Look-ups in named tables: a row name and a column name give one cell, copied from the table.

Table bos
|  | poki | mam | rikiru |
|---|---|---|---|
| rilirig | 119 | 57 | 142 |
| det | 132 | 125 | 86 |
| vorabas | 10 | 117 | 207 |
| rog | 36 | 69 | 98 |
| vuv | 138 | 94 | 82 |
| mak | 145 | 76 | 114 |

What is the mam of rog in bos?
69
What is the rikiru of det in bos?
86
What is the rikiru of vuv in bos?
82
What is the poki of vorabas in bos?
10
What is the mam of vuv in bos?
94
What is the mam of rilirig in bos?
57
What is the poki of det in bos?
132
What is the poki of rilirig in bos?
119
What is the rikiru of vorabas in bos?
207
What is the mam of mak in bos?
76
What is the rikiru of rilirig in bos?
142
What is the poki of vuv in bos?
138
What is the mam of vorabas in bos?
117
What is the poki of rog in bos?
36
What is the rikiru of mak in bos?
114
What is the rikiru of rog in bos?
98
What is the mam of det in bos?
125
Row with the largest rikiru: vorabas

felapi:
|  | norez | matapu | tulufun | fom | turiku | ked |
|---|---|---|---|---|---|---|
| tapivek | 0.6 | 0.0 | -0.3 | -0.5 | 0.3 | -0.6 |
| gufafos | 0.5 | 0.0 | -0.3 | -0.5 | 0.2 | -0.6 |
| leri | 0.6 | -0.3 | -0.3 | -0.4 | 0.4 | -0.8 |
| romid | 0.6 | -0.2 | -0.3 | -0.4 | 0.4 | -0.8 |
| gedu | 0.6 | 0.0 | -0.3 | -0.5 | 0.3 | -0.6 |
| nel | 0.6 | -0.2 | -0.3 | -0.4 | 0.3 | -0.7 |
| guz | 0.6 | -0.1 | -0.3 | -0.4 | 0.3 | -0.7 |
| fosel | 0.5 | 0.1 | -0.3 | -0.5 | 0.2 | -0.5 |
| mas | 0.5 | -0.5 | -0.2 | -0.4 | 0.4 | -0.9 |

What is the matapu of gedu in felapi?
0.0
What is the fom of gufafos in felapi?
-0.5
What is the norez of nel in felapi?
0.6
What is the norez of tapivek in felapi?
0.6
What is the fom of tapivek in felapi?
-0.5
What is the turiku of gedu in felapi?
0.3
What is the ked of nel in felapi?
-0.7
What is the tulufun of tapivek in felapi?
-0.3
What is the norez of leri in felapi?
0.6
What is the tulufun of guz in felapi?
-0.3
What is the tulufun of mas in felapi?
-0.2
Row with the largest matapu: fosel

Table zotemar
         mib  mezotet  bif  lilo  valo  leg  dosori  kamuva  nifid  far
firab     33       60   29    56    36   67      19      85     34   78
sedereb   51       56   29    36    66   27      85      24     75   15
mur       60       36   29    64    19   86      34      79     15   82
merep     25       85   29    33    77   21      83      53     55   42
kab       87       51   29    57    42   68      48      54     62   59
dakes     55       44   29    61    56   20      65      16     87   34
kasuv     21       83   29    51    56   51      72      58     46   60
fibe      36       78   29    15    83   34      57      39     72   49
dumevi    73       19   29    85    33   75      16      78     51   58
vot       81       49   29    44    60   61      36      74     19   85
kas       44       64   29    19    84   42      78       9     81   52
viz       78       15   29    83    51   57      42      70     49   46
kidu      82       34   29    78    15   77      51      56     40   72

What is the bif of kidu in zotemar? 29
What is the lilo of viz in zotemar? 83
What is the valo of vot in zotemar? 60
What is the valo of merep in zotemar? 77
What is the mib of mur in zotemar? 60
What is the leg of kab in zotemar? 68
What is the leg of kidu in zotemar? 77
What is the far of kidu in zotemar? 72
What is the dosori of vot in zotemar? 36
What is the nifid of kas in zotemar? 81
What is the nifid of dumevi in zotemar? 51

Table bod
|  | novunel | maguted | domevag | kaboret | git | gat | sok | minopog | bug | gitasa |
|---|---|---|---|---|---|---|---|---|---|---|
| zefit | 748 | 776 | 344 | 802 | 771 | 373 | 648 | 403 | 368 | 320 |
| pirifo | 463 | 451 | 766 | 434 | 449 | 747 | 527 | 726 | 731 | 785 |
| nof | 431 | 399 | 842 | 293 | 418 | 770 | 544 | 728 | 770 | 784 |
| zot | 321 | 288 | 951 | 226 | 336 | 917 | 465 | 832 | 921 | 911 |
| pusudek | 368 | 357 | 906 | 223 | 363 | 868 | 497 | 767 | 809 | 919 |

nof, bug -> 770
pirifo, gitasa -> 785
zot, kaboret -> 226
zefit, domevag -> 344
zot, gitasa -> 911
nof, git -> 418
zot, domevag -> 951
nof, sok -> 544
pirifo, git -> 449
zefit, gitasa -> 320
Row with the largest git: zefit

